A small network was shown many inputs. Here are its activations along a few directions, one row for each input.
Each table varies a few parts of the input and shows all the possible inputs, shuffled.
A made-up example of a description, with smaller parts first: one of 3 separate values, together with either a single point or one of 9 places along a line or (one of 4 places along a line, together with one of 5 places around a ring).
Shared parts are said once, and a part with two or three values counts as separate values.

Other details of the inputs vary at random and push rows far along two fixed directions, the same in every table; ignore that.

A family of inputs:
row 1: [  2 -14   0   3 -11 -13 -13  16 -11  13  -6  15 -10  -2  -5]
row 2: [ -3  -8  -1   6   7  -1  12  -2 -13   1 -10  -5 -13  -8  -6]
row 3: [  7  13   1  -7  -6   3 -10  -8   8   4   7   2  14  11  12]
row 4: [ 10  23   0 -11  -8   5 -18 -17  15  -3  19  -1  23  10   4]
row 5: [ 12  -1  -3   6 -17 -14  -5  -9   5  16   4  -7  -1   5   5]
row 6: [ 12   3   0  -5 -12  -6 -29   9  -4   6   2  12   4   8  -4]
row 7: [-13   5  -2  -7  21  17   4  10  17 -29   3  -2  14  -1  -2]
row 8: [ -3 -27   3  13   1  -7  22  13 -15  15 -16  -6 -26   0  -6]
row 9: [  5 -13  -9   9  -8  -8   8   4   3  10  -5  -3 -11   5  -4]
row 10: [  7   8  -3  -1 -13  -5  -6 -10   9  12   6   3   9   6  14]
row 11: [ 4  3  4 -2 -4 -2  1 -5  0  5  5 -5  2  3 -1]
row 12: [ 2 -3  6  1 -1 -5  2 -1 -1  4 -2 -7 -1  4  5]
row 13: [  4 -12  -5  10  -9 -10   7   2   2  12  -4  -6 -11   1  -4]
row 14: [-1 -4  6  0 -1 -2  3 -1 -2  5  0 -1  0  6 11]
row 15: [ -3   9  -1  -5   8   3   0  -9  -2 -10  -1  -4   3  -5  -2]
row 16: [ -9 -15  10   4   2  -5  23   6 -16  15  -8   7 -14  -1   3]
row 17: [ 14  20  -7  -6 -12  -2 -17 -21   0   8   8  -3   9  11   2]
row 18: [-28  13  -1 -11  40  29   9   6  13 -48   2   0  14 -23  -3]
row 19: [ -2 -11   1   6   3   3  15   7  -6   3  -3  -3 -12  -6  -8]
row 20: [ 18   9  -2   1 -13  -1 -13 -12   5  10   9  -9   6   8  -4]
row 21: [  4   1   0   0 -12  -7 -17   5 -20   6  -9  13 -10  -1 -10]
row 22: [13 11 -9 -1 -7  8 -8 -3  8 -1 10 -4  6  7 -7]
row 23: [-21  -8   7  -1  15   3  17   5   7 -14   0   5   3 -13  12]
row 24: [-20 -13   9   2  22   6  18  11   0 -17  -8  -4  -3 -11   2]
row 25: [-13  -2   1   1  13   3   6   2  15 -17   2  -4   9 -10   4]
row 26: [  1 -20  -8  13   3  -3  22   8 -21  11 -15  -2 -29  -5  -9]
row 27: [ 14  14   3  -8 -17  -2 -32   2  -1   1   7  13  10   5  -8]
row 28: [-13  18   0 -11  16  13  -1  -9   4 -17   4   7  15  -4   6]
Description of these inputs: one of 4 places along a line, together with either a single point or one of 6 places along a line.
Question: The inputs of row 10 and row 3 match in every part but the place on the line of 4. If row 23 is changed in the same way as row 10 into row 3, which row does it become?
Answer: row 14
Question: Which other rows agree with row 2 in the place on the line of 4? List them by row number.
Answer: row 15, row 17, row 18, row 21, row 26, row 28

A family of inputs:
row 29: [-23 -12   6  -9  25   2  17  17 -20  -9 -10  18  -8 -11  -8]
row 30: [ 19 -23  13  16 -37 -28  14  -4 -28  48 -10  -3 -28  14  -1]
row 31: [  7  -4   1  -1   8  14  -4  18  19 -15  10  -2   9   3 -11]
row 32: [ 12  15   1  -3  -4  -3  -6 -23   9   5  17 -17  14   7   0]
row 33: [ 22  23 -13  -6 -11  10 -15 -19   3   0  10  -4   8  11   6]
row 34: [  0   8  -5  -4  -3  -1 -20   4  13  -8  12   8  11  -3   4]
row 35: [ -9   5  -5   3  10   5  -2   0   4 -13  -9  -4   3  -6  -2]
row 36: [ 14  15   3 -11 -14  -7 -32 -11  -1   2  11   4  11   5  -6]
row 37: [-26 -17  11   2  16   0  23  17  -2 -11 -15   4  -8  -9  12]
row 38: [-4  4  5 -1 -8 -4  0 -3 11 -4  2 -2 10 11  8]
row 39: [  3  17   0   0   0   5 -13  -8   1  -6   3  -5   8  -6  -4]
row 40: [-20 -19  -3   6  22   1  30  11   4  -9  -7  -2  -9 -20   3]
row 41: [ -3  -9   6  -1  17  13   6  22   8 -18  -2  -6   2   6  -9]
row 42: [  9  14  -4  -5  -8  -5 -30  -6   8  -2   7   1  13  12   7]
row 43: [-23 -18  17   1  19   1  11  14 -17 -13  -8  11  -9 -18   3]
row 44: [ 0 10  5 -7 -2  4  1 -5  1 12  2  8  8  9  7]
row 45: [  9   2 -13   5  -6   0  -6  -6  11   3   1  -2   3  -5   1]
row 46: [ 7 -3 10 -1 -8 -4 -8 -3 -8  8  0  4  2 -1  8]
row 47: [ 16  20  -1  -5  -5   0 -12 -19  10   7  12 -15  13   4   5]
row 48: [-23 -21   9   3  19   1  16  16  -7 -13 -14   7  -8 -11  12]
row 49: [-19 -10   3  -1  23  12  32   5  -9 -10  -7  -1 -17 -11   7]
row 50: [ 10  12  -6 -10 -12  -9 -31  -6   6  -1   5   2   9  12  -3]
row 51: [ -3  -8  14  -2  15  14   7  21   1 -14   3  -6   0  -2 -10]
row 52: [ 13  19  -8  -7  -7   9  -7 -24  11   2  18 -11   8  14   3]
row 53: [ -4   6   4   0  11   7   3  -5   0  -9  -1  -4   4 -12   4]
row 54: [  2  -4  -5   5   1  -8   9 -13   6   4   1 -16   1   9   1]
row 55: [ 21 -14  -1  18 -30 -22   0  -6 -33  40 -17  -5 -34   2 -19]
row 56: [-22 -15  -3  11  17   4  20  16  -2 -13 -13   6 -12 -23  -6]
row 57: [-10 -11   4  -3  16  25  17  23  -7  -9   0  -2  -2   3 -10]
row 58: [ 16 -21  -8  10 -30 -29  -8   6 -18  37  -6   7 -29   6 -10]
row 59: [ -9   3  -9   2   3   6  -3   3   8 -17  -4   5   2 -14 -14]
row 60: [ 7 15 -9 -1 -2  6 -3 -6 -8 -6  2  1 -1  3 -2]
row 61: [ 13  12 -14  -1  -7  -3  -9 -19  25  -1  19 -11  19   6   0]
row 62: [  4  16  10 -10  -7   2 -12  -7   8  -2   9   0  17   1   9]
row 63: [  1  21 -10  -6  -1   7 -21  -9  13 -18  -1  -4  15   1 -11]
row 64: [  4  13  -9  -2   3   5 -12 -11  14 -10  -1  -8  13   3   6]
row 65: [  2   7  -7  -2   6  -1   0  -9  13  -3  -1 -14   8   4   6]
row 66: [  2  13  -3  -5 -10   0 -11   1  22  -4  12   4  16   0  12]
row 67: [-22 -23   5   4  15   1  17  21  -1 -11  -6  14  -9 -19   9]
row 68: [-13  -1   3  -1  -1   0   8   7  18 -12   8   5   9  -4   6]
row 69: [ 24 -15 -11  15 -30 -19  10  -3 -40  38 -17   1 -40  11 -15]
row 70: [  0  13   7  -6  -6   7   0 -11   9   5   8   7  13  13   2]
row 71: [-22 -15  11  -2  24   8  23  13 -14  -3 -11  18  -4 -10   6]
row 72: [ 20 -22  -1  13 -24 -26   5   1 -40  54 -14   9 -32  16  -5]
Question: The inputs of row 71 and row 46 match in every part but one. If row 60 is changed in the same way as row 71 into row 46, which row does it become?
Answer: row 39
Question: What is each input in this table made of?
Answer: one of 4 places along a line, together with either a single point or (one of 2 separate values, together with one of 5 places along a line)
Question: A walk changes only the place on the line of 4. It starts at row 52 and steps to row 32. List the rest of the walk in order.
Answer: row 54, row 61
Question: Which other rows agree with row 67 in the place on the line of 4? List them by row number.
Answer: row 31, row 34, row 40, row 45, row 56, row 58, row 59, row 61, row 66, row 68
Question: Which other rows does row 62 become when the choice among 2 separate values takes its other values? List them by row number.
Answer: row 47

A family of inputs:
row 73: [-12 -19  10   6   1 -10  23   3  -9  14  -8   5 -12  -1  15]
row 74: [ 24  18 -10  -4 -22  -6 -28 -13  -5  15   6   2   4  12  -7]
row 75: [  8  -5  -3   2 -10  -7 -12   7  -3   7  -2   2  -4   4  -7]
row 76: [-5 -2  3  0 11  5 18 -4 -6 -1 -3 -7 -5 -1  2]
row 77: [-24   5   3  -5  29  16  19  -1   8 -29   1  -3   8 -14   3]
row 78: [-26   3   6  -7  33  23  17  10  26 -40   9  -4  19 -13   6]
row 79: [-28   9   2  -8  33  21  15   0  18 -40   4  -3  17 -18   5]
row 80: [ 19   1  -9   8 -17 -10  -4 -13   4  19   1 -12  -3   9   0]
row 81: [ -4 -26   2  13  -4 -13  15  14 -29  17 -20   7 -31  -7  -8]
row 82: [  8 -13  -3   9 -12 -12  -3   7 -14  17 -10   4 -18   1  -8]
row 83: [ -9 -19   2   8   8  -2  24   7  -1   2  -7  -7 -13  -5   2]
row 84: [  0  -2  10  -4 -12 -12 -12   4  -8  11   0  15   1   2   6]
row 85: [ 28  45 -12 -18 -20  11 -57 -15  37 -13  29  -2  45  21  -3]
row 86: [ 19   5  -1   0 -18  -5 -15  -6 -17  21  -1   3  -7  12  -7]
Question: What is each input in this table made of?
Answer: one of 2 separate values, together with either a single point or one of 6 places along a line
Question: The inputs of row 82 and row 80 match in every part but the choice among 2 separate values. If row 85 is changed in the same way as row 82 into row 80, which row does it become?
Answer: row 78
Question: Which other rows does row 81 become when the choice among 2 separate values takes its other values? List them by row number.
Answer: row 79
